Each row below holds a small network's activations on one input, seen along a few directions.
In each table, some parts of the input vary, and every possible input appears once, in random order.
Descriptions start from the smaller parts, as in this example, which fits no table here: ring(5) and (point or line(9) or (values(2) and line(6))).
Shared parts are said once, and a part with two or three values counts as separate values.
In the rows, 128 means zero.

Other details of the inputs vary at random and push rows far along three fixed directions, the same in every table; ignore that.
These rows show it; all are for the same input, with only those details redrawn:
[126 158 107  89 134 118 105 141 154 120 178 105 108  56]
[110 110 112  84 179 181 145 158 165 164 170 159  85 119]
[129  90 130 114 143 183 175 136 122 133 136 162  92 145]
[126 157 107  91 133 119 104 140 154 121 177 106 106  55]
[156 139 132 138  85 116 143 113  94  72 126 102 116  86]
[157 140 132 137  86 114 144 116  94  71 126 101 117  87]
[125  92 133  93 134 203 190 147 128 130 131 143  97 117]
[155 101 137 148 116 143 171 124  89  95 115 142 103 152]

Rows:
R1: [107 163  75  87 144 121 116 142 182 153 190 107 116  47]
R2: [147 117 119  96 116 155 198 114 116 143 103 130 132 123]
R3: [116 145 155 109  94 103 116 124 101 132  91  96 122  88]
R4: [151 144 103 138  85 132 170 120  88  87 103 122 142 123]
R5: [101 131  94 155 163  90  73 115 164 120 148 102 151 114]
R6: [122  85 157 130 206 146  95 120 161 177 140 183 155 183]
R7: [174 126 134 195 112  65 129 104  66  66 122 146 109 185]
R8: [132 118 159 120 145 129 118  99 128  99  85  97 157 125]
R9: [103  80 137  99 155 229 141 138 140 120  88 127 143 127]
R10: [132 120 157 125 106 141 150 104 133 117  99  93 202  88]
R11: [102 159 154  95 137  98  83 159 147 185 155 126 136  79]
R12: [128 108 150 162 126 140 116 105 114  74  99  86 144 114]
R13: [ 95 128 115 140 168  83 113 132 132 195 123 162 113 188]
R14: [104 138 135 183 146  54  75 131 101 130 142 145  95 186]
R15: [115 107 163 142  99 135 182 141  95 168  90 145 153 151]
R16: [104 150 121 155 134  80  63 138 101 134 128 150 109 163]
R17: [142 168 114  74 163 101 102 135 157 150 160 124 114  86]
R18: [187 162 159 196  41 113  85 126 153  79 123  96 131 208]
R19: [124 106 115  93 153 194 157 142 127 141 131 184 103 156]
R20: [125  99 115 170 205  83  98  97 144 153 112 164 148 226]
R21: [157 153 132  92  78 129 174 118 118 134 137 104 174  56]
R22: [159 156 132 151  22 154 126 138 181 104 126  71 151 150]
R23: [164 113 158 109 136 150 167 132 115 155 132 173 136 140]
R24: [ 85 166  89 137 125  83  75 145 131 155 137 127 127 115]
R25: [100  79 116 133 150 202 158 124 133 124  86 141 157 165]
R26: [ 89 143 104 171 136  66  93 138 125 152 144 130 111 147]
The inputs of R1 and R7 match in every part but one. If R4 is changed in the same way as R1 into R7, which row does it become?
Answer: R19
What is each input in this table made of?
Answer: values(2) and (point or (values(3) and line(4)))
Change only the line(4) part in R14. List by row number the other rows that result.
Answer: R3, R11, R16
Change only the values(2) part in R20. List by row number the other rows that result.
Answer: R8
Change only the line(4) part in R20. List by row number the other rows that result.
Answer: R5, R10, R25

Rows:
R27: [115 121  97  55 174 175 156 129 181 163 160 116 142  42]
R28: [176 121 140 212 112  73 109 107  99  96 105 155 169 237]
R29: [161 128 143 124 107 120 149  92  90  83 104 112 164  85]
R30: [156 116 148 151 131  98 125 109  90  68 117 116 125 129]
R31: [ 89 126 150  94 160 142 126 152 134 175 110 132 139 115]
R32: [164 180  98 129 158  45  86 126 127 146 211 171  75 136]
R33: [122 188 102 118 129  45  82 159 135 179 184 152  87  97]
R34: [123 136 130 137  88  99 165 111  92 124  89  86 172  95]
R35: [ 94 152 129 144 168  44  42 126 136 162 159 136 115 146]
R36: [109 131 106 160 102  96 124 123  80  97  89 114 121 143]
R37: [127  90 167 108 134 215 159 143 154 155  98 144 138 174]
R38: [124  74 104 139 178 179 160 109 112 126 119 186  84 203]
R39: [136 123 108 149 161 124 129 127 184 166 143 154 148 190]
R40: [118 121 131  46 184 182 121 148 169 151 140 124 129  37]
R41: [141 127 132 131 103 146 146 114 101  59 121  87 123  64]
R42: [152 193 107 110  94  93  88 157 174 153 199 123 100 104]
R43: [138 132 137 145  57 164 127 132 134  75 117  70 140  92]
R44: [116  78 163 113 124 213 159 142 160 144 112 139 119 176]
R45: [ 97  83 149 139 161 148 161 118 106 188  95 196 139 208]
R46: [124 141 108 131  82 164 136 133 149  87 113  90 128 124]
R47: [106 126 138 152  82 123 136 134  83  92 101  86 132  93]
The inputs of R47 and R43 match in every part but one. If R45 is changed in the same way as R47 into R43, which row does it become?
Answer: R28
What is each input in this table made of?
Answer: values(3) and (point or line(6))
Change only the values(3) part in R36. List by row number the other rows that result.
Answer: R38, R46

Rows:
R48: [113 104 144 125 133 177 140 146 150 148 130 146 117 160]
R49: [127 156 132 101 128 105  91 130 157 140 157 105 148  67]
R50: [152 158 119 178 125  32  86 108  99 128 140 147 144 175]
R51: [152 151  97 151 137  71 112 125 118 109 181 136  98 114]
R52: [132 160 114  86 129 124 100 135 168 123 153  87 160  51]
R53: [118 101 122 163 147 133 134 140 123 165 130 189 108 237]
R54: [145 113 160 143  42 161 185 125  89  86  68  86 136 122]
R55: [ 86  92 117  85 196 188 140 138 168 172 139 156 112 137]
R56: [137 143 136 189 149  39  71 106  95 107 130 139 130 167]
R57: [100  98 113  98 171 211 128 152 188 173 147 158 114 150]
R58: [118 159 110 107 120 120  85 131 180 118 153  91 131  83]
R59: [105 125 120 125 166 108 111 139 133 159 134 142 116 138]
R60: [151 182 111  93 107 102 117 137 119 105 157 113  95  52]
R61: [121 110 138 159 120 117 158 119  77 121  91 149 128 171]
R62: [129  95 135 149 138 153 150 113  97 105  92 138 135 153]
R63: [133 113 144  89 108 188 175 120 137 120 105 100 149  86]
R64: [158 116 164 135  62 147 193 113  78  98  69  93 154 112]
What is each input in this table made of?
Answer: values(2) or (values(3) and line(5))
A walk changes only the line(5) part. It starts at R53 and steps to R54. List the rest of the walk in order.
Answer: R48, R58, R57
